A small network was shown many inputs. Here are its activations along a few directions, one row for each input.
Each table varies a few parts of the input and shows all the possible inputs, shuffled.
Descriptions start from the smaller parts, as in this example, which fits no table here: one of 4 places along a line, together with either a single point or one of 9 places around a ring or (one of 3 separate values, together with one of 8 places around a ring).
Shared parts are said once, and a part with two or three values counts as separate values.
(in the rows, 128 means zero)

Other details of the inputs vary at random and push rows far along two fixed directions, the same in every table; ignore that.

Table:
x1: [114 169 170 116 123  67 116 104 118 101 103 121]
x2: [131  81  66 168 159 158 159 116 122 165 143 150]
x3: [100 179 122 133  83 156 136 132 127 121  70  57]
x4: [139 103  88 126 127 193 152 119 148 144 116  63]
x5: [134 174 220  74 136  97  90 157  89 119 130 105]
x6: [115 126 117 137  92 187 139 139 179 136 119 107]
x7: [135 166 185 103 117  83 106 135 109 111  68  97]
x8: [153 104 120 103  86 207 127 146 140 162 164  83]
x9: [118 103 135  95 141  89 124 133  96 111 183 162]
x10: [148 110 129 126  72 190 138 106 137 124 187  79]
x11: [138 113  95 130  68 155 121 115 172 137 115  91]
x12: [125  89  74 162 173 172 156 115 124 158 140 133]
x13: [115 160 184 139  97  69 103 137 140 106  94 148]
x14: [115 102  55 164 144 154 144 106 146 150 151 155]
x15: [146  65  57 142 156 147 135 118 158 155 161 167]
x16: [133 142 147 128 142  39  98 142 121 110 117 177]
x17: [143 175 230 100 123 105 113 132  73  92 138  77]
x18: [117 112  46 152 157 165 159 127 135 149 140 151]
x19: [145  98 135 107 171  87 104 144 111 149 205 202]
x20: [140  64  51 144 160 138 150 110 153 151 166 157]
x21: [166  85 109 127 138 178 154 119 111 140 210 138]
x22: [116 155 164  67  54 169 133 129 114  98 126  52]
x23: [ 86 196 125 129  56 150 125 113 153 105  75  52]
x24: [145 143 197 113 156  69 112 126  74 100 179 153]
x25: [116 162 157 118 114 109 125 106 127 109 102  98]
x26: [129 117 106 133 106 194 153 142 173 145 122 123]
x27: [131 116 110 131 116  83 125 114 139 127 127 130]
x28: [128 147 176 137 113 125 125 147 132 120  83 120]
x29: [129 112 110 140  90 200 149 151 168 151 109  95]
x30: [ 95 195 163 136  87  65 105 110 118 102  82 109]
x31: [127 103 104 142 128 207 150 150 164 153 125 106]
x32: [119 133 182  81 173  73 117 153  58 103 152 140]
x33: [ 98 175 167 136 118  71 116 101 115 106  93 127]
x34: [137  72 118 104 188  90 137 154  67 134 194 190]
x35: [123  87  93 105  53 177 136 125 142 127 177  87]
x36: [132 152 165 111 139  71 123 129 101 114  85 105]
x37: [151  93 105 124 208  81 130 133 109 142 146 209]
x38: [120 174 177 120  56 179 130 128 166 107  65  68]
x39: [149 110 110 126 193  94 128 145 118 131 139 200]
x40: [120 124  86 143  99 198 158  99 150 144 114  94]
x41: [115 132  87 148 122 201 147 115 137 143 108  74]
x42: [173  58  97 143 155 171 155 132  99 155 218 146]
x43: [128  69 108 107 194  90 132 144  83 128 213 205]
x44: [123 174 151 104  73 159 139 102 141 110  81  53]
x45: [143 122 132 126 191 105 120 151 111 127 121 155]
x46: [125 113  94 158 195  93 138 130  91 147 133 184]
x47: [139  83  82 157 150 152 127 124 155 144 152 182]
x48: [142 123 137 134 167 113 122 135 119 125 121 188]
x49: [126 138 188 140 201  67 116 154 100 117 108 185]
x50: [122 173 155 111  62 142 108 124 164 100  79  69]
x51: [148  66  61 150 171 154 162 120 125 164 158 152]
x52: [ 95 190 153 129 155  91 121 140  93 108  78 105]
x53: [142  80  74 163 119 151 125 127 162 149 148 171]
x54: [106 162 168 126  96 112 117 139 157 113  99 125]
x55: [114 166 146 133 185  56 124 122  84 117 111 184]
x56: [130 120 109 128 131 177 149 113 134 137 117  77]
x57: [133 145 181 132 190  81 105 147  94 114 100 170]
x58: [115 153 172 137 113 123 117 135 148 112  95 130]
x59: [139 110  85 118 104 187 156 109 158 139 118  80]
x60: [ 99 141  67 150  98 189 146 119 158 135 113  86]
x61: [150  84  97 117 103 150 113 138 146 163 202 150]
x62: [131 173 197 121 114 101 102 142 110 105  67 116]
x63: [126 155 158 109 111 111 108 122 137 111  91 102]
x64: [139 128 159 116 207  62 110 142  91 124 112 166]
x65: [ 98 163 124 149 155  25 111 133 101 114 119 183]
x66: [154  83  77 141 150 162 140 146 141 151 135 143]
x67: [135 105  96 147 112 196 128 123 167 139 126 127]
x68: [130 165 180  80  58 169  99 136 143 125 135  62]
x69: [132 103  83 130 115 170 145 110 161 137 128  92]
x70: [136 182 213  67 103 104  96 145 103 114 129 110]
x71: [ 97 183 135 134  77 157 125 103 143 113  82  64]
x72: [127 117  94 140  81 142 137 100 157 135 131  99]
x73: [122 179 179 108 116  89 100 137 129  95  84 113]
x74: [128  78  74 161 124 141 141 144 171 158 162 179]
x75: [147 135 190 123 128  45 107 123  78 102 184 160]
x76: [108 139 142 149 184  55 123 114  96 122 127 187]
x77: [111 119  83 162  69 163 141  97 160 143 122  97]
x78: [131  82 109 165 194  86 130 139 137 141 162 237]
Description of these inputs: one of 6 places along a line, together with either one of 3 separate values or one of 10 places along a line.
Q: The inputs of x19 and x68 match in every part but the place on the line of 6. If x14 is changed in the same way as x19 into x68, which row does it become?
A: x71
Q: Which other rows does x13 become when the place on the line of 10 takes its other values? List them by row number.
A: x11, x16, x27, x30, x53, x65, x72, x74, x77
Q: Which other rows does x5 become when the choice among 3 separate values takes its other values? List them by row number.
A: x17, x32
Q: A walk changes only the place on the line of 6. It starts at x13 and steps to x78. List the rest of the walk in order.
A: x58, x38, x28, x49
Q: List by row number the other rows that have the place on the line of 6 in common with x59.
A: x18, x21, x22, x26, x37, x38, x39, x40, x44, x48, x55, x70

Table:
x79: [119 104  80 166 155 144 142 135 147 150 130 170]
x80: [120 166 175  99  82 136 119 121 114 105 125  74]
x81: [108 198 199 124 135  32 103 122  98  91  63 127]
x82: [137  92 101 128 150 149 140 127 115 142 188 152]
x83: [124 180 220 107 111  84 106 132  93  95 114 109]
x84: [128 154 161  93  61 165 121 132 132 115 112  50]
x85: [141  85 111 134 174 127 134 149 110 146 185 186]
x86: [121 103  66 152 156 133 145 115 136 145 139 155]
x87: [135 135 149 116  79 174 131 121 132 122 133  70]
x88: [142 100 133 140 167 120 132 136 105 136 178 174]
x89: [103 189 178 123 115  73 108 132 120 101  62 113]
x90: [146 108 116 112  80 221 136 132 160 141 140  72]
x91: [157  77 110 118 182 124 130 144 114 147 179 179]
x92: [142 106 130 132 135 146 134 130 117 135 166 136]
x93: [120 154 146 135 149  67 120 119 111 113  93 140]
x94: [131 123 111 105  64 204 140 113 144 130 146  48]
x95: [139 111 137 107 151 103 123 142 102 130 157 148]
x96: [144 111 120 119  80 225 137 135 162 141 141  78]
x97: [146 126 150  95 112 144 121 135 127 125 131  99]
x98: [104 174 152 129 133  73 117 117 112 107  89 130]
x99: [118 140 112 155 100 162 138 114 154 131  96 100]
x100: [148  98 118 116 136 134 135 124 113 135 164 123]
x101: [112 138 113 147 155  96 131 119 120 127 118 159]
x102: [118 167 191 106 127  88 112 131  92 102 137 127]
x103: [123 129 117 151 157  95 131 120 122 129 112 155]
x104: [124  91  67 163 167 138 144 134 143 154 138 177]
x105: [ 97 200 189 126 139  40 106 122  98  93  76 140]
x106: [147 115 120 101  70 214 134 128 158 136 131  54]
x107: [125  92  56 154 169 128 147 116 133 149 148 168]
x108: [133 161 206  97 146  45 105 132  75  99 127 136]
x109: [121 126 115 164 159 108 134 123 128 134 119 167]
x110: [126  93  75 154 183 105 138 134 129 148 137 188]
x111: [115 119  93 159 170 106 137 121 124 137 136 180]
x112: [146  90 136 115  77  73  93 130 154 127 215 190]
x113: [114 195 203 109 140  39  98 134 110  93  54 130]
x114: [111 198 206 115 140  43  98 135 112  94  54 135]
x115: [127  92  73 152 183 104 138 134 128 148 137 186]
x116: [128 132 107 130 105 162 132 123 163 132  87  92]
x117: [133 118 136 110 151 103 126 127  96 125 167 145]
x118: [135  88  75 157 173 143 141 133 151 154 133 177]
x119: [129 142 148 102  68 176 126 133 137 122 122  61]
x120: [151  73  97 136 160 147 143 129 116 149 189 159]
x121: [131 100  86 158 162 148 139 133 154 150 125 168]
x122: [124 125 121 154 166 117 129 137 141 136 111 175]
x123: [140  80  89 128 160 145 143 127 113 147 196 160]
x124: [120 117  92 147 139 131 136 129 142 139 113 140]
x125: [156  88 121 107 174 113 126 142 110 140 168 165]
x126: [148  92 122 125 167 110 132 130 100 137 177 163]
x127: [130 124 113 108  64 207 140 114 145 130 147  52]
x128: [128 162 177  84  81 123 113 134 115 107 109  66]
x129: [115 159 154 147 148  75 120 123 115 115  93 150]
x130: [132 139 143  94  68 170 126 130 135 122 121  54]
x131: [121 186 228  85 129  41  94 146  78  90 106 123]
x132: [120 182 224  96 132  54  98 149  82  94 112 134]
x133: [111 148 113 140  87 163 133 125 158 129  84  86]
x134: [118 134  98 132  99 152 135 123 153 131  91  90]
x135: [125 134 110 135 105 166 132 124 164 133  88  97]
x136: [130 122  96 131 109 166 135 122 164 136  94  96]
x137: [135 136 150 118  79 175 131 122 132 123 134  72]
x138: [127 128 118 117  65 213 141 117 147 130 148  59]
x139: [134 164 192  95  88 143 111 139 127 109 107  80]
x140: [140 117 119 117  64 210 141 116 148 133 140  51]
x141: [126 152 149  90  66 160 126 114 126 112 126  45]
x142: [125  96  67 149 183 100 141 118 121 143 147 181]
x143: [144  76  83 121 161 140 143 124 112 147 196 154]
x144: [107 155 111 137  86 159 135 109 151 122  93  81]
x145: [114 150 121 157  88 170 138 114 158 128  89  90]
x146: [136 148 191 100 155  48 109 131  76 105 137 144]
x147: [132  72  68 157  89  99 117 116 189 142 184 210]
x148: [115 110  76 166 155 142 146 120 141 145 140 167]
x149: [116 122  98 155 139 137 136 132 145 140 113 147]
x150: [135 158 185  99  89 151 114 139 131 113 112  83]
x151: [126 110  98 162 172 105 137 122 125 139 129 175]
x152: [120 103  78 164 155 143 142 134 146 150 130 168]
x153: [121 138 117 146 106 173 133 128 168 134  89 107]
x154: [130 136 145 108  79 175 128 136 136 125 130  77]
x155: [127  95  67 149 156 132 141 129 141 148 129 155]
x156: [103 168 150 143 147  75 120 122 113 112 100 154]
x157: [136 110 108 115  74 212 140 132 151 140 145  71]
x158: [141 121 130 118  71 227 135 135 163 137 134  69]
x159: [135  91 109 137 175 127 137 134 105 141 196 184]
x160: [107 172 149 124 133  69 117 116 111 106  89 125]
x161: [154  83 109 120 155 155 133 142 128 147 172 154]
x162: [118 160 160 135 163  41 114 122 100 109  92 158]
x163: [130 117 110 140 166 107 128 132 137 136 110 163]
x164: [148 111 147 108 158 114 120 143 111 130 153 154]
x165: [131  94  81 166 183 108 141 122 126 146 141 187]
x166: [125 152 187 112 137  91 112 149  97 112 135 145]
x167: [123 133 100 142  80 207 139 122 183 139  86  76]
x168: [119 159 158 132 164  39 114 122  99 108  92 155]
Q: What do these inputs look like to the network?
A: one of 2 separate values, together with either a single point or (one of 4 places along a line, together with one of 11 places along a line)
Q: The inputs of x98 and x127 match in every part but the choice among 2 separate values. If x104 is changed in the same way as x98 into x127, which row does it become?
A: x154
Q: The inputs of x92 and x99 match in every part but the choice among 2 separate values. If x150 is changed in the same way as x92 into x99, which row does it become?
A: x121
Q: Which other rows does x161 become when the place on the line of 11 takes its other values? List them by row number.
A: x90, x91, x96, x97, x106, x125, x139, x150, x158, x164
Q: Which other rows does x161 become when the choice among 2 separate values takes its other values? List them by row number.
A: x114
Q: Which other rows does x87 become when the place on the line of 4 takes its other values? List them by row number.
A: x80, x90, x157
Q: Which other rows does x80 become when the choice among 2 separate values takes its other values? List them by row number.
A: x101
Q: Which other rows does x123 become when the place on the line of 4 takes its other values? List them by row number.
A: x119, x120, x161

Table:
x169: [120 161 182 117 160 104 111 165 121 126 135 169]
x170: [135 162 203 120 166  91 118 163  87 122  93 123]
x171: [107 150  88 184 102 170 149  84 177 132  73  96]
x172: [151 133 123 145  87 199 133  96 143 123 136  91]
x173: [126 109  76 131 109 184 149 126 112 156 144  69]
x174: [143  84  88 105 183  91 132 126 123 127 169 163]
x175: [118 137  68 139 110 160 136 105 188 136  56  90]
x176: [138 166 214 120  81  93  97 156 141 113  94 109]
x177: [126 106 105 131  54 156 133 127 161 121 147  81]
x178: [133 108 106 151 179  86 130  99  92 145 190 178]
x179: [148 175 177  77  90 123  97 123 130  96  78  77]
x180: [157 105 142 161 198 115 133 125 121 147 170 190]
x181: [158  65  61 151 175 185 153 143 107 158 165 155]
x182: [121 115  99 127 102 183 156 131 121 125 130  56]
x183: [129 159 154  82 141  50  98 118  99 118 121 118]
x184: [108 112 111 124 103 210 134 139 162 141 147 112]
x185: [159 117 123 103 109 193 128 135 174 145 113  80]
x186: [123  69  24 198 142 135 150 124 181 166 123 192]
x187: [109 135 112 108  76 198 148 128 149 131 140 104]
x188: [111 202 189  97  75 139  99 141 121  94  97  96]
x189: [131  97 107 153 176 104 145 103 110 124 188 167]
x190: [132 170 177  67  84 112 119 114 129  99  82  74]
x191: [122 187 206 113  93  98 128  93 104  90 103  97]
x192: [126 137 186 139 159  93 116 111 108 113 134 150]
x193: [148 138 173 126 123  59  94 145 104 108 128 176]
x194: [107 108  98 126 170 110 135 142 115 126 188 184]
x195: [135  82 115 140  75 180 128 136 170 143 140 106]
x196: [133  79 122 141 208 113 139 152  87 145 148 175]
x197: [132 141 187  84 155  73 100 134 118 108 100 131]
x198: [144  78 110 135 138  89 138 136 120 140 171 197]
x199: [131 116 108 120  96 193 163 128 118 135 117  73]
x200: [135  88  94 141 139  73 116 133 111 150 184 181]
x201: [100 175 139 157 169  67 129 135 102 114  41 135]
x202: [ 78 185 135 150 163  64 114 137 131 113  70 184]
x203: [105 128  79 120  89 189 132 126 142 151 167 100]
Q: What do these inputs look like to the network?
A: one of 5 separate values, together with either a single point or one of 6 places along a line
Q: A walk changes only the place on the line of 6. It starts at x203 and steps to x194. List the rest of the walk in order.
A: x187, x188, x184, x169
Q: Which other rows does x202 become when the choice among 5 separate values takes its other values? List them by row number.
A: x171, x175, x186, x201
